A small network was trained on invented records. Each row is its activation on one of them, seen along a few directions.
Here are examples, each followed by its value of one field, P.
The word missing means that the record has no P.
Other fields move the rows too, some of them a lot.
In the rows, zero is written as 500.
Strong random noise was added to every row along 2 fixed directions; ignore it. To show where, here is one row again and again, with new noise each time:
[578 623 589 529 520 344 584 495 503 449 487 455 522 603]
[640 762 648 408 585 294 570 709 683 433 461 365 672 840]
[607 843 698 455 639 144 555 627 687 398 465 339 641 828]
[580 382 463 553 382 623 619 451 351 518 502 568 449 429]

[486 549 274 537 578 429 601 705 755 502 635 413 681 531]
p1
[423 619 554 483 612 111 481 430 636 332 503 273 650 695]
p6
[594 611 393 376 668 511 460 751 810 609 490 512 536 555]
p16
[559 568 301 490 566 534 604 588 743 584 566 522 667 687]
p8
[539 417 411 442 399 695 632 427 527 523 381 507 461 610]
p8
[590 495 310 403 534 582 489 669 609 600 478 587 443 449]
p16
[538 598 376 437 515 534 564 514 555 559 596 541 457 457]
p15
[456 499 421 493 554 474 442 402 513 428 658 499 471 383]
p2
[403 785 475 568 633 545 387 441 477 619 591 612 191 454]
p10
[493 955 630 311 585 582 428 583 498 772 451 463 342 611]
p4
[368 431 333 524 442 649 584 346 314 782 483 605 369 288]
p13
[433 699 438 432 571 599 406 399 510 638 458 594 462 521]
p14
[632 427 547 383 483 428 477 765 596 397 461 363 714 808]
missing
[423 821 575 442 645 381 464 625 668 567 475 444 396 459]
p3
[505 506 494 389 466 426 445 544 597 350 557 409 655 603]
p9
[318 876 670 363 533 740 427 276 180 786 346 555  50 330]
p4
[534 707 384 440 560 665 461 741 647 762 505 431 605 510]
p5
[366 533 510 654 491 383 471 220 364 528 421 523 102 110]
p3
[445 307 253 633 447 412 429 282 446 443 667 571 498 258]
p9
[359 818 612 465 584 689 407 437 375 577 510 603 116 475]
p10
[457 493 541 444 351 737 397 470 287 603 551 492 259 450]
p7
[544 534 419 447 440 437 641 729 668 392 553 348 651 637]
p1
[662 594 471 256 486 815 459 703 645 597 389 512 524 726]
p12
[480 452 533 622 464  73 544 276 520 297 591 326 577 535]
p6
[489 317 208 621 518 511 443 359 503 498 758 592 481 228]
p2
[428 404 248 481 467 813 605 532 469 887 574 636 520 338]
p13
[558 628 373 437 537 629 438 455 493 614 472 604 397 504]
p12
[399 886 659 205 497 616 478 688 606 729 354 365 528 745]
p11
[530 633 239 425 652 603 514 657 721 694 660 577 573 486]
p15
[515 648 552 373 445 723 469 614 491 647 323 368 438 512]
p5
[502 560 563 580 542 409 493 441 601 490 515 544 537 440]
missing
[388 733 398 355 501 669 454 592 557 857 450 504 470 522]
p11
[516 664 523 304 453 727 458 544 527 599 407 549 518 655]
p14
[381 463 441 501 397 755 353 370 217 653 536 550 172 334]
p7

Here are new rows. What is P for each?
[449 858 704 267 518 733 410 669 443 515 372 486 218 752]
p10
[586 616 512 418 534 664 466 485 590 585 499 550 439 539]
p12
[512 245 467 399 300 616 586 486 433 376 471 384 603 584]
p6
[405 633 379 446 598 667 537 413 478 634 595 615 352 317]
p15
[623 554 437 449 517 401 527 630 650 501 535 524 480 486]
p16
[562 176 264 514 302 655 494 488 471 459 681 567 608 360]
p9
[422 656 573 360 535 518 567 515 545 688 375 417 489 606]
p13
[465 490 410 494 458 677 638 381 484 549 488 565 455 512]
p8
[524 252 466 537 466 651 509 417 378 565 486 517 424 405]
missing
[474 318 396 537 360 822 506 488 371 568 531 647 491 291]
missing
[408 592 620 449 471 689 364 417 390 612 538 455 249 450]
p7
[402 537 284 549 630 617 499 314 497 674 596 631 306 214]
p15
[450 666 533 612 521 220 494 404 519 490 518 468 293 296]
p3
[487 734 435 469 651 504 393 448 703 662 513 551 550 573]
p14
[408 540 397 524 508 554 594 301 440 526 426 545 398 504]
p8
[344 648 479 545 415 514 507 286 379 755 528 535 318 290]
p11
[587 439 415 398 485 641 510 593 577 557 420 557 374 424]
p16
